A small network was shown many inputs. Here are its activations along a few directions, one row for each input.
In each table, some parts of the input vary, and every possible input appears once, in random order.
A made-up example of a description, with smaller parts first: values(3) and (point or line(9) or (ring(5) and line(6))).
Shared parts are said once, and a part with two or three values counts as separate values.

A family of inputs:
R1: [16,-3,11,1,-30,-17,8,-19,-60,48,62,12,-36,49]
R2: [-16,-4,23,14,-56,-5,0,-17,-21,57,27,-6,-35,61]
R3: [50,0,4,-4,49,16,11,-22,33,-65,-70,16,16,-61]
R4: [-16,6,4,38,-51,-4,7,-19,-7,57,46,-30,-28,45]
R5: [9,5,-16,-39,16,14,-16,-12,35,-77,-31,18,66,-46]
R6: [12,-3,-31,-41,22,15,-9,-13,38,-69,-24,14,68,-54]
R7: [25,-14,-27,-25,37,41,18,-12,23,-57,-46,0,45,-54]
R8: [-4,-14,24,-5,-29,-28,22,-22,-48,55,58,1,-28,39]
R9: [-13,-12,8,12,-49,-3,6,-19,-17,65,35,-10,-34,52]
R10: [-20,-10,-9,41,-44,-13,12,-18,5,49,40,-29,-30,62]
R11: [53,-8,-11,-6,56,18,18,-24,36,-57,-63,12,18,-69]
R12: [-19,14,19,40,-58,-5,0,-17,-10,50,38,-25,-29,53]
R13: [14,5,26,4,-37,-19,1,-17,-63,40,54,17,-37,57]
R14: [-39,25,-10,0,79,0,-15,121,14,29,-19,16,-36,-35]
R15: [-7,-6,39,-2,-36,-29,16,-21,-52,47,50,6,-30,47]
R16: [-42,33,5,2,73,-1,-22,122,11,21,-27,20,-37,-26]
R17: [-2,2,-19,-24,35,-4,-40,18,30,-89,-57,-4,67,-68]
R18: [-23,-2,5,44,-51,-14,5,-16,1,41,33,-25,-32,70]
R19: [1,-6,-34,-26,42,-2,-34,16,33,-81,-50,-8,69,-77]
R20: [22,-6,-12,-23,31,39,11,-10,20,-65,-53,4,43,-46]
- Changing only one part turns R7 into R20. The same change can be made to R10. Which row results? => R18
- Describe the family of inputs behind these rows. => values(2) and (point or line(4) or line(5))
- Change only the line(5) part in R9. List by row number the other rows that result. => R1, R4, R8, R10
- Change only the line(5) part in R15. List by row number the other rows that result. => R2, R12, R13, R18
- Change only the values(2) part in R11. List by row number the other rows that result. => R3

A family of inputs:
R21: [35,-12,-15,16,14,25,19,-30,14,-30,-35,-15,8,-23]
R22: [25,4,-11,-36,18,15,5,-7,-6,-30,6,34,23,-19]
R23: [4,4,-12,25,52,-1,11,37,25,14,-23,-4,-31,-27]
R24: [-11,-10,30,11,-74,-24,26,-30,-77,113,106,1,-65,100]
R25: [21,-24,-7,-43,7,2,18,-40,1,-30,-1,12,41,-33]
R26: [-9,16,7,14,35,-40,-31,45,3,-12,-14,2,-13,-25]
R27: [-20,9,52,47,-89,-51,-6,-26,-63,92,79,-13,-70,108]
R28: [-50,-2,13,38,-94,-17,7,-11,-36,111,95,-30,-54,114]
R29: [-1,0,9,-45,37,18,7,35,-22,-4,-12,31,5,-26]
R30: [25,-17,-4,4,7,16,27,-45,39,-24,-36,-9,15,-27]
R31: [30,-18,-18,-31,14,11,10,-25,-24,-36,0,6,35,-29]
R32: [12,-5,15,-6,-8,-24,-17,-37,16,-49,-28,-3,33,-25]
R33: [-8,-10,-35,-4,-6,19,-11,-6,18,-35,-12,-26,45,-17]
R34: [4,7,12,2,37,32,16,29,15,2,-47,10,-21,-20]
R35: [-39,9,-8,-17,17,25,-13,54,20,-3,-24,0,15,-14]
R36: [17,23,11,0,2,-11,-29,-4,10,-49,-21,19,15,-11]
R37: [30,11,-7,11,18,29,13,-13,32,-24,-30,12,-3,-13]
R38: [22,0,5,5,-1,-15,-24,-22,-9,-55,-27,-9,27,-21]
R39: [-7,-5,32,55,-73,-12,35,-34,-41,116,71,-18,-90,108]
R40: [-39,5,-32,6,31,-7,-18,61,29,8,1,-14,6,-21]
R41: [-9,19,31,-9,21,-8,-26,38,-6,-23,-39,16,-3,-18]
R42: [-1,-3,-15,-22,51,-14,2,43,-13,8,13,17,-4,-32]
R43: [-13,13,-28,-8,-2,22,-16,11,36,-29,-7,2,33,-7]
R44: [-17,-15,-25,-15,-13,10,-3,-21,43,-29,-14,-20,52,-21]
- Describe the family of inputs behind these rows. => values(4) and (point or line(5))
- Changing only the values(4) part turns R22 into R37. The same change can be made to R25. Which row results? => R30

A family of inputs:
R45: [-56,-12,-44,-30,25,25,1,70,24,24,9,-3,22,-26]
R46: [55,6,13,-29,79,21,18,8,4,-55,-72,52,3,-58]
R47: [-14,8,35,73,-64,-5,8,-40,23,25,-13,-36,-37,61]
R48: [-6,-5,-33,-46,11,56,6,-2,42,-51,-38,18,66,-24]
R49: [37,5,68,14,-1,7,46,-19,-50,43,-2,35,-72,37]
R50: [-25,-4,21,-5,-69,41,34,-30,-13,46,31,2,-9,70]
R51: [-34,26,17,-41,4,-19,-64,53,-27,-52,-11,14,45,-20]
R52: [25,16,34,-21,-65,-20,-37,-56,-42,-36,22,26,28,26]
R53: [-3,29,42,0,60,-5,8,78,-19,54,-10,39,-81,-1]
R54: [12,4,1,-18,-64,64,16,-54,8,0,6,14,21,37]
R55: [-13,7,54,-8,-70,-42,-20,-32,-64,10,47,14,-2,59]
R56: [4,-25,-59,-33,10,39,34,-29,33,-22,17,-14,61,-38]
R57: [74,15,47,0,4,30,28,-44,-29,-3,-28,48,-42,4]
R58: [33,-30,6,-42,-39,-42,-13,-78,-43,-52,32,2,49,-4]
R59: [15,26,28,-20,73,29,1,64,-15,-20,-61,36,-25,-43]
R60: [-54,31,29,-22,-8,-53,-57,66,-32,21,40,18,-10,23]
R61: [29,8,-2,26,52,-7,26,42,-36,54,28,24,-78,13]
R62: [-44,0,-29,47,29,-20,-26,60,61,3,-36,-41,-5,-35]
R63: [-22,10,-16,4,-17,-56,-39,29,-49,21,79,3,-8,36]
R64: [6,-1,2,-11,93,-9,13,79,-14,21,-25,31,-41,-60]
R65: [21,-43,-29,-39,-36,42,40,-76,7,-17,15,-9,42,6]
R66: [66,-14,-13,-15,78,5,46,-19,-5,-26,-16,20,-2,-72]
R67: [-7,-22,-11,67,-33,-27,13,-39,21,51,9,-62,-28,28]
R68: [43,-24,22,8,32,-14,51,-18,-52,69,21,9,-64,5]
R69: [82,-31,18,-21,31,8,52,-66,-30,-20,-18,25,-22,-27]
R70: [31,-30,-14,38,-31,-3,13,-87,43,-37,-28,-47,14,-4]
R71: [-66,19,-4,-19,-8,30,-4,68,18,57,23,6,-17,33]
R72: [23,17,15,60,-58,19,-10,-64,44,-21,-37,-24,-6,28]
R73: [-33,-2,-49,7,-16,27,14,31,2,57,62,-10,-15,47]
R74: [-46,15,-17,-38,5,64,-11,55,24,-16,-28,2,38,-10]
R75: [-21,10,-35,84,-12,-19,-11,21,38,36,17,-48,-42,37]
R76: [7,7,2,-49,9,-28,-47,-3,-9,-87,-21,29,73,-34]
R77: [-7,-22,8,-14,-38,-64,-15,-31,-66,36,70,-12,7,27]
R78: [-53,31,10,58,-4,-16,-30,59,55,36,-22,-32,-44,24]
R79: [15,-13,-43,45,15,-6,7,-39,69,-43,-26,-52,34,-48]
R80: [-19,-34,-25,-11,-36,19,39,-28,-16,72,54,-24,0,38]
R81: [-35,27,-2,39,10,20,-38,45,60,-37,-71,-36,11,-19]
R82: [4,7,-17,31,17,12,-22,-12,78,-72,-81,-20,39,-34]
R83: [-44,0,-10,-32,24,-57,-53,67,-27,-12,26,9,29,-36]
R84: [17,-13,-24,-35,8,-45,-20,-31,-18,-58,34,-3,69,-48]
- Describe the family of inputs behind these rows. => values(4) and ring(10)
- Changing only the ring(10) part turns R58 into R83. The same change can be made to R70. Which row results? => R62
- Start at R56 and move only the ring(10) part, one step at a time. The first step leads to R48. Which rows follow, in order? => R74, R45, R71, R73, R80, R50, R54, R65
